Here are a small network's activations along a few directions, averaged over the inputs that share one value of a field.
Values that are neighbours, or in one group, have similar rows; names and order tell nothing.
(in the rows, 500 means zero)
Random noise pushes rows far along 2 fixed directions. That doesn't count. These rows show it; they differ only by the noise:
[433 304 448 483 565 575 711 355 553 384 609 385 704]
[374 321 490 502 406 544 689 467 600 426 524 529 592]
[396 217 438 501 575 599 798 288 579 362 654 329 783]
[688 562 385 379 883 560 460 333 361 367 643 254 679]


Values of BAPA:
famu: [492 573 623 427 303 635 345 681 467 648 416 620 184]
suna: [767 693 474 351 695 586 226 506 311 564 463 445 443]
lin: [810 749 452 317 772 602 193 460 316 580 533 272 362]
pip: [392 497 509 637 353 309 540 526 622 475 486 642 531]
limu: [483 585 535 433 353 490 435 742 500 545 293 712 319]
tuviz: [839 632 477 373 950 741 383 324 165 459 683  75 455]
lepob: [383 638 444 608 477 347 495 414 601 538 497 703 602]
tafav: [572 678 439 586 579 360 339 525 415 504 461 556 500]
vina: [535 508 557 415 438 636 420 553 489 548 432 518 258]
nokur: [496 619 573 486 370 407 384 765 515 568 311 688 279]
tupa: [494 277 400 605 611 473 744 256 545 382 663 296 865]
nif: [378 314 442 602 477 540 757 427 623 483 549 439 724]
dezi: [614 288 520 396 667 673 610 326 364 478 822 144 597]
dutam: [574 652 493 614 624 261 384 492 488 525 463 538 543]
noke: [579 726 399 629 816 326 292 336 410 301 590 456 706]
ziga: [207  21 455 589 509 545 937 232 589 407 635 265 887]
pano: [689 580 494 333 795 596 465 367 439 535 630 140 582]
The values of BAPA form a line.
List every value one step from pano, in the order listed. -> suna, lin
List every value one step from lepob, in the order listed. -> dutam, noke
List every value one step from nif, in the order listed. -> tupa, ziga
Fewest steps between famu and pip? -> 11

Values of BIK:
kizim: [544 693 362 350 537 428 422 490 600 337 436 558 656]
bivag: [343 322 550 404 400 517 764 466 718 595 408 386 639]
rig: [325 296 391 544 382 472 772 473 523 302 320 571 834]
tiro: [478 393 501 347 587 530 652 512 458 626 388 491 633]
gikiv: [413 240 559 627 256 682 605 541 625 545 722 660 291]
minid: [514 228 483 399 307 729 778 552 596 497 602 330 566]
vukop: [654 487 521 550 772 433 361 312 397 628 639 379 621]
leto: [440 445 525 743 643 285 517 508 455 458 481 635 582]
bavit: [506 618 609 602 564 573 451 317 552 617 469 539 470]
tuzo: [566 523 624 560 608 604 382 462 289 426 753 315 410]
kon: [623 927 254 630 745 292 165 477 475 427 602 545 376]
bugud: [610 637 539 250 452 547 329 598 293 439 390 272 238]
Each value of BIK is a pair of two hidden parts, and every pair occurs once (2 first parts, 6 second parts).
Changing only the second part turns gikiv into tuzo. minid has the same second part as gikiv; what does that change turn minid into? -> bugud
Changing only the second part turns leto into vukop. rig has the same second part as leto; what does that change turn rig into? -> tiro
